Each row below holds a small network's activations on one input, seen along a few directions.
In each table, some parts of the input vary, and every possible input appears once, in random order.
A made-up example of a description, with smaller parts first: one of 8 places around a ring, together with either a single point or one of 11 places along a line or (one of 3 separate values, together with one of 6 places along a line).
Shared parts are said once, and a part with two or three values counts as separate values.

Other details of the inputs shift rows strongly along two fixed directions, in all tables alike. That doesn't count.

Rows:
R1: [-41   1  -3  -8  -7   4  11  24  -9  -4   8]
R2: [  4 -53  17 -30  32  -9 -14  19 -12 -22 -14]
R3: [ 49   4  -8  21   4   4 -30 -29  -9  -2  -4]
R4: [-33  -2  -2 -10  -3  15  23  14 -16   8  18]
R5: [-46  -8  -4 -21   1  14   5  17  -2  -7   2]
R6: [ 44  10 -28  16  23  -6 -29 -18 -44 -21 -56]
R7: [ 38 -25   0  -3  17  -8 -48  -8 -26 -24 -23]
R8: [ 7 -5 11  6  3  3  8 -9 10 -5 20]
R9: [ -2   6  16  -8  -4  -8   9 -17  20  14  15]
R10: [ 41   9  -7  29  20 -11 -23 -23 -14  15 -10]
R11: [ 34  23 -23  16  11   6  -1 -25 -30  -2 -27]
R12: [ 32 -51  -1 -14  19 -14 -39   7 -30 -10 -38]
R13: [ -3  71 -15  34 -36   8  15  -4  23   2  -4]
R14: [ 10  38  -1  51 -22   7  14 -20  44  30  16]
R15: [ -8  31   2  31 -23  -7   7  -4  44  -7  24]
R16: [ 26  10 -32  24   4  -4 -13 -10 -29 -13 -38]
R17: [-40   3  -1 -15 -21  10  44  11  -2   6  23]
R18: [-50 -41  44 -62   2 -18   9  24   8  -9  16]
R19: [-10  54 -33  39 -18  25  16 -23  27  21  13]
R20: [-12  26   6  36 -24  -4   6   0  46  14  10]
R21: [-26 -26  13 -46   4  -8  -1  33   9  -5  12]
R22: [  4   8  -4 -11  -3   3   8   3  19  16  20]
R23: [-38 -60  32 -55  -8   0  21  30   0  10  27]
R24: [ -8 -31  19 -22  13   3  17   9  12   0  20]
R25: [ -5  42  -1   6 -23  19  28  -3   1   7   5]
R26: [ 30 -35   6  -6  40 -22 -45   2 -41 -11 -34]
Description of these inputs: one of 2 separate values, together with either one of 5 places along a line or one of 8 places around a ring.
- The inputs of R25 and R13 match in every part but the choice among 2 separate values. If R8 is changed in the same way as R25 into R13, which row does it become? => R15
- Which other rows does R1 become when the place on the line of 5 takes its other values? List them by row number. => R5, R6, R13, R16

Rows:
R27: [-14  28 -13  17  -5  18  25  -6  30  30  31]
R28: [-14 -10 -18 -21  18  11   8  16 -45 -28 -34]
R29: [-15  23 -10  18 -20   0  -7   6  56  20  25]
R30: [-28 -36  33 -21   8 -17  -2  14   8  -1   5]
R31: [ 72   0 -15   2  38  -1 -26 -37 -40  -7 -43]
R32: [ 34 -21 -11  17  20   2 -46  -4  -1  -8 -20]
R33: [ 15 -17  20  -2   8 -19 -22   5   0 -21   4]
R34: [-19  52 -31  42 -17  11   3 -14  -7  -7   2]
R35: [-38  56  -9  11 -46   1  26  17  27  17   2]
R36: [ 12 -13  21 -10   8 -14 -21  -3   8 -31  -8]
R37: [ 50  32 -40  59 -16 -15 -30 -23  35  18 -16]
R38: [-21 -24  34 -34   1   5  26  13 -13  -8  34]
R39: [ 17 -24  20 -27  20   9   3 -12 -28 -22  -6]
R40: [ 61 -22 -19  36  41  -1 -60 -18 -17 -19 -39]
R41: [  1 -50   9 -16   3  -9 -17  18  -1 -10  -3]
R42: [ 65 -26 -27  27  35 -22 -49 -14 -19  -3 -47]
R43: [  6   2 -33   0  29   1 -25  -6 -59  -9 -37]
R44: [ -7 -11 -26 -34   8  14   1  20 -47 -22 -34]
R45: [ 13  37   3  24 -10 -19 -10 -18  44  -6   0]
R46: [ -6 -43  29 -10  12 -13 -17   7  -5 -14  -4]
R47: [ 10 -37  20 -10  20   9   3  -9 -35  -3  -6]
R48: [ 23  54  -7  30 -11   4  17 -37  26  10   6]
R49: [-25 -26  37 -45 -10 -10  -3  19  18 -22  15]
R50: [ -8  42   2   4 -33   3  31  -6  30  27  42]
R51: [ 45  44 -20  63   1   3   0 -47   7  26 -14]
R52: [ 22  44 -16  38 -23   7  11 -31  20  36   7]
R53: [-59  -8  -4 -42  -7   8  10  25 -30  -2   9]
R54: [-25 -38   9 -39  -5  10  27  18  -6  17  21]
R55: [ 24 -28  17 -26  13   6  -3  -1 -37  -6   3]
R56: [ 50   4 -21  22  14   1 -38  -6 -55 -18 -73]
R57: [ -8   3 -24 -13  -4  19   6  15 -35 -28 -26]
R58: [  4 -26  19 -42   6 -17 -22   8   3 -16  -9]
R59: [  7 -22   1   1  22  23   0  -5 -16  -2   6]
R60: [-27  10   1  11 -18   9  44   0  29  24  34]
R61: [-19  -2   4  22 -22  -9   9  10  45  -1  26]
R62: [-53  -9  21 -30  -4  -3  24  36 -17  -8 -14]
R63: [-51  -9  -2 -32  -6  19  31  32 -24 -35   1]
R64: [ 38 -20  -2   2  31   1 -11 -21 -38  13 -26]
R65: [-10 -11   1 -22  15  -8  -3  23 -41  -9 -42]
R66: [ 35 -18  -1   8  11 -18 -39 -11  -7   6 -29]
R67: [-48 -12  -2 -30  -4  13   3  20 -40 -16   3]
R68: [-13  34  13  17 -40 -14   6   6  54   5  40]
R69: [-21 -41  33 -24  -5 -10  -9  17   6  -5   8]
R70: [ -9 -19  22 -54   1   7  17   3 -10  -1  10]
R71: [-28   7   4  15  -4  -2   0   9  47   9  24]
R72: [-32  16  14   9 -22 -18  12   6  49  20  27]
R73: [-24  11  -3  10  -4  -5  -2  12  48  15  26]
R74: [ 49  44 -42  52  -1  19 -13 -36  13  29  -7]
R75: [ 32  -9 -15  16  35  17 -12 -20 -21   9 -16]
R76: [ 18  36  -4  27 -11 -26 -12  -7  36   9  13]
R77: [-10  43   9   3 -37  13  33 -15  37   8  34]
R78: [ 36 -36  -9  16  28 -18 -33  -4 -10  -7 -32]
R79: [-52  -5 -10 -43  -1  11  32  35 -24 -18  -3]
R80: [-55  -9  -1 -27   9   6  11  18 -35 -10   1]
R81: [-21  34  16  17 -25 -22  12   6  54   8  37]
R82: [-14 -22  28 -34  11   0  23   8 -17   2  22]
R83: [ 52  34 -35  69  -7  10   1 -39   9  12  -7]
R84: [ 41 -28 -18   3  30   2  -8 -13 -34  10 -24]
R85: [-15  25  13  -7 -16 -20   4   1  48  -2  18]
R86: [-17  30   9  -4 -18  -1  36   0  23  22  42]
R87: [ 21  40 -25  46 -15  26   5 -24  25  22  16]
R88: [-27 -33  31 -33  -7  13  25   9 -12   9  22]
R89: [ -7  51 -12  42 -25   3  10   1   7  -6 -19]
R90: [  5 -44   5 -20   6  14   9   6 -24   2   2]
R91: [-22 -27  29 -45  -7 -20  -5  28  11  -3  24]
- Describe the family of inputs behind these rows. => one of 5 places around a ring, together with either one of 3 separate values or (one of 2 separate values, together with one of 5 places along a line)
- The inputs of R82 and R38 match in every part but the place on the ring of 5. If R62 is changed in the same way as R82 into R38, which row does it become? => R89
- The inputs of R75 and R59 match in every part but the place on the ring of 5. If R30 is changed in the same way as R75 into R59, which row does it become? => R46
- Which other rows does R67 become when the choice among 3 separate values takes its other values? List them by row number. => R56, R57
- Which other rows does R67 become when the place on the ring of 5 takes its other values? List them by row number. => R34, R43, R53, R80
- List by row number the other rows that have the place on the ring of 5 in common with R58. => R29, R35, R37, R44, R50, R52, R53, R54, R66, R70, R74, R91
- Which other rows does R48 become when the choice among 2 separate values takes its other values? List them by row number. => R45
